Each row below holds a small network's activations on one input, seen along a few directions.
Each table varies a few parts of the input and shows all the possible inputs, shuffled.
Descriptions start from the smaller parts, as in this example, which fits no table here: one of 2 separate values, together with either a single point or one of 9 places around a ring or (one of 6 places along a line, together with one of 8 places around a ring).
Shared parts are said once, and a part with two or three values counts as separate values.
In the rows, zero is written as 128.

Other details of the inputs shift rows strongly along two fixed directions, in all tables alike. That doesn't count.

Table:
R1: [125 120 129 118 179  99 109  99 151 134 116  95 179 146 122]
R2: [128 146 142 144 129 122 124 146 134 144 130 130 131 144 127]
R3: [135  78 146 111 153 136 143 108 131 128 135 112 148 123 110]
R4: [127 146 151 141 127 120 131 147 135 141 127 131 128 146 118]
R5: [134 113 152 121 177 112 126 119 151 149 125  97 176 149 105]
R6: [104 186 129 158  97 107 103 156 130 131 121 144 105 153 151]
R7: [147  51 139 100 131 162 162 108 112 126 140 123 132 103 104]
R8: [110 166  95 130  78 159 116 158 115 112 133 156  72 103 154]
R9: [154  66 113  95 128 151 157  96 111 122 125 123 137  97 110]
R10: [121 163 141 151 144 103 113 139 143 136 128 123 140 153 136]
R11: [120 190 129 166 109 106 117 153 126 125 130 147 108 143 152]
R12: [136  83 119 107 153 131 128  97 130 128 126 111 156 120 123]
R13: [131 130 130 139 120 126 132 130 120 119 136 140 116 125 135]
R14: [128  97 131 110 161 116 125  96 140 125 120 107 159 132 117]
R15: [164  93 114 117  71 174 183 133  81 117 140 162  83  81 118]
R16: [127  99 140 112 164 116 122 106 147 138 118 102 165 142 110]
R17: [111 193 152 168 117 103 104 172 144 149 127 139 118 169 136]
R18: [155  97  93 113  69 165 169 119  80 107 131 161  84  79 132]
R19: [161  35 117  95 116 175 175  96  92 107 147 139 114  77 113]
R20: [117 170 126 144 137  98 105 135 142 138 115 120 144 154 137]
R21: [121 199 134 165 111 101 118 159 130 133 126 142 115 151 143]
R22: [145 133 111 140  55 155 169 143  80  99 141 177  62  90 142]
R23: [124  95 134 114 168 116 111 103 147 136 123 103 165 141 118]
R24: [127 152 123 150  75 137 145 148  99 108 138 163  77 113 148]
R25: [148  91 136 111 158 128 150 102 130 127 129 113 153 118 106]
R26: [132 181 132 156  95 118 136 158 119 130 127 151 100 135 134]
R27: [105 184 132 158  95 110 104 160 130 135 121 144 105 154 148]
R28: [158  35 114  85 104 179 173  99  94 118 134 136 117  81 106]
R29: [126  90 140 112 163 124 114 113 148 148 123 103 165 144 111]
R30: [141  85 143 111 156 130 148 103 131 125 132 113 150 122 107]
R31: [154  94  92 114  66 169 166 123  79 110 134 159  87  80 135]
R32: [111 154 125 127 137 139 114 146 142 122 135 125 115 124 134]
R33: [101 201 136 166 114  94  87 164 146 145 118 137 120 171 148]
R34: [117 172 137 158  93 120 127 157 119 124 133 151  95 138 144]
R35: [129  95 135 112 165 123 116 110 146 147 121 101 169 141 116]
R36: [126 149 147 143 129 114 130 141 135 134 128 130 128 145 122]
R37: [105 115 130  99 186 132  93 117 169 141 122  88 167 139 116]
R38: [129  97 122 113 164 118 118  95 138 127 123 106 163 129 127]
R39: [112 163 137 143 135  99 106 135 145 137 116 122 139 157 132]
R40: [127 148 124 135 116 122 121 141 128 142 120 130 130 139 131]
R41: [115 186 143 165 110 108 111 165 134 138 130 144 110 156 141]
R42: [ 99 146 144 118 216 101  86 115 183 130 126  80 179 153 123]
R43: [118 140 125 120 126 154 123 148 135 125 138 130 108 116 128]
R44: [109 186 121 160 102 105 100 151 129 127 122 147 106 149 155]
R45: [153  69 107  96 132 145 155  87 109 112 125 124 137  93 116]
R46: [129 159 131 145 135 107 127 132 130 126 128 128 134 138 135]
R47: [111 156 123 127 139 137 113 142 142 118 136 125 115 122 137]
R48: [147  93 133 111 160 124 149  97 129 121 129 113 153 116 110]
R49: [112 104 115  94 174 140 105 105 153 122 127  97 153 117 124]
R50: [122  92 132 110 160 118 119  97 139 124 123 105 158 132 123]
R51: [116 138 136 134 114 125 116 142 131 140 123 130 123 144 131]
R52: [140 134  94 138  46 162 149 147  81 113 135 175  66  93 153]
R53: [130 102  78  99  83 184 144 121  94  90 141 154  73  64 148]
R54: [127 150 139 146 132 116 123 140 134 136 130 129 132 143 132]
R55: [135 103 137 110 163 119 125 110 145 147 116 102 168 140 105]
R56: [130 155 137 144 131 113 128 140 132 136 127 128 134 141 128]
Each input here is: one of 2 separate values, together with one of 4 places along a line, together with either a single point or one of 6 places around a ring.
Changing only the place on the line of 4 turns R31 into R1. The same change can be made to R54. Which row results? -> R11
Changing only the place on the line of 4 turns R51 into R27. The same change can be made to R5. Which row results? -> R56
Start at R38 and move only the place on the line of 4, one step at a time. The first step leads to R12. Which rows follow, in order? -> R52, R35
Start at R14 and move only the place on the line of 4, one step at a time. The first step leads to R39. Which rows follow, in order? -> R16, R28

Table:
R57: [112 163 135 142 151 103 106 131 148 125 126 120 138 147 137]
R58: [132 189 139 163  81 122 138 175 116 142 128 158  94 142 132]
R59: [119 106 108 103 138 142 113 112 135 126 122 115 137 117 130]
R60: [122 161 149 141 143 114 117 151 149 150 125 119 141 154 118]
R61: [123 106 109  96 158 149 123 109 138 114 132 109 138 102 125]
R62: [119 153 157 148 142 108 117 147 146 146 128 122 139 160 123]
R63: [123 104 102 112 104 152 124 119 114 115 129 137 108 105 141]
R64: [124 120 101 109 119 158 132 123 118 105 136 134 104  93 139]
R65: [130 186 120 163  74 109 127 157 109 135 117 158 100 143 146]
R66: [103 163 116 125 142 117  87 136 153 138 114 113 140 145 139]
R67: [143 105 138 130 141 115 147 106 120 118 131 126 141 126 122]
R68: [129  96 123 118 133 126 124 107 125 126 125 123 140 127 128]
R69: [125 110 119 109 112 168 135 139 121 122 139 135 103 102 126]
R70: [132 104 115 111 135 133 124 111 129 130 121 119 141 122 124]
R71: [113 153 153 144 144 113 110 147 150 143 129 121 136 156 125]
R72: [129 106 127 120 146 128 132 108 129 113 134 122 135 118 129]
R73: [139  82 149 119 142 136 145 117 126 132 137 121 140 127 111]
R74: [112 154 131 141 137 101  99 131 144 138 117 121 143 156 137]
R75: [121 171 131 140 151 105 113 135 147 132 122 117 143 144 131]
R76: [138  82 136 107 140 152 145 119 127 130 137 121 133 113 110]
R77: [127 165 142 150 146  93 122 130 140 132 122 122 145 153 129]
R78: [100 164 127 135 154 112  95 133 153 121 128 115 134 141 143]
R79: [134 159 148 164  80 122 146 161 107 132 134 161  92 140 134]
R80: [138 104 119 115 133 128 131 111 125 133 120 120 145 125 122]
R81: [140  99 117 127  98 136 143 116 102 121 128 143 116 115 134]
R82: [122 101 105 114 104 150 124 117 112 114 130 138 108 107 142]
R83: [121 108 127 103 145 156 124 131 141 132 134 114 131 116 116]
R84: [131 157 137 139 153 100 126 127 142 134 120 116 151 145 122]
R85: [128 168 140 148 147  95 122 132 141 133 121 121 146 151 127]
R86: [119 113 114 107 151 141 120 112 136 112 133 115 132 110 132]
R87: [131 186 142 166  81 120 138 173 115 140 129 159  93 144 134]
R88: [110 219  87 173   5 155 130 190  77  90 144 207   7  95 188]
R89: [149 101 120 130  96 130 152 116  98 125 125 145 119 118 128]
R90: [141  93 117 107 139 134 135 105 125 134 120 115 150 119 117]
R91: [132 117 117 110 149 137 132 114 133 119 129 117 137 111 123]
R92: [120 102 132 108 144 151 124 128 139 129 136 116 130 119 119]
R93: [138 101 144 121 139 138 143 126 129 136 134 122 137 127 111]
R94: [135 101 135 125 107 152 147 133 112 122 141 143 105 113 124]
R95: [115 162 123 134 139 108  99 135 148 143 113 117 144 150 133]
R96: [144 108 130 122 106 154 154 137 111 130 137 141 110 110 118]
R97: [136 109 128 122 145 125 138 109 126 117 132 122 139 120 125]
R98: [104 145 120 124 146 116  91 127 151 134 117 112 143 145 138]
R99: [125 149 144 153 131  86 115 127 134 142 115 126 149 165 132]
R100: [133 107 135 111 142 147 136 130 135 136 132 118 135 121 110]
R101: [143 118 112 121 113 144 150 121 108 112 134 139 112 101 130]
R102: [146 106 123 119 130 123 140 111 121 137 117 121 148 127 116]
R103: [137 101 122 118 132 126 131 109 123 132 122 121 144 127 124]
R104: [141 102 114 124  99 138 143 117 103 122 127 142 116 113 133]
R105: [119 100 135 111 143 149 123 127 138 127 137 117 129 121 121]
R106: [128 155 161 151 139 102 126 146 142 150 125 124 143 162 117]
R107: [136  91 137 107 147 148 139 122 134 134 134 116 139 118 108]
R108: [119 166 136 145 149 100 113 132 145 130 124 120 142 148 134]
R109: [150 102 142 133 102 141 163 132 104 129 137 145 112 119 116]
R110: [120 147 142 143 153  99 116 123 142 126 127 118 146 148 133]
R111: [126 162 145 152 145  90 122 129 139 130 123 124 145 154 130]
R112: [118  97 138 113 143 147 123 125 137 126 138 119 128 122 122]
R113: [137 119 108 117 116 149 144 122 113 109 135 138 108  97 132]
R114: [153  91 117 121 102 136 156 110  99 125 124 140 124 112 123]
R115: [136 116 111 119 115 147 144 121 112 108 136 139 108  99 134]
R116: [113 157 128 139 138 103  99 132 145 140 115 120 143 154 136]
Changing only one part turns R63 into R89. The same change can be made to R66. Which row results? -> R102
Changing only one part turns R98 into R103. The same change can be made to R112. Which row results? -> R73
What do these inputs look like to the network? -> one of 3 separate values, together with one of 4 places along a line, together with one of 5 places along a line
Start at R84 and move only the place on the line of 4, one step at a time. The first step leads to R75. Which rows follow, in order? -> R91, R61
Which other rows does R88 become when the choice among 3 separate values takes its other values? List them by row number. -> R82, R112
Which other rows does R111 become when the place on the line of 5 takes its other values? List them by row number. -> R67, R77, R84, R85
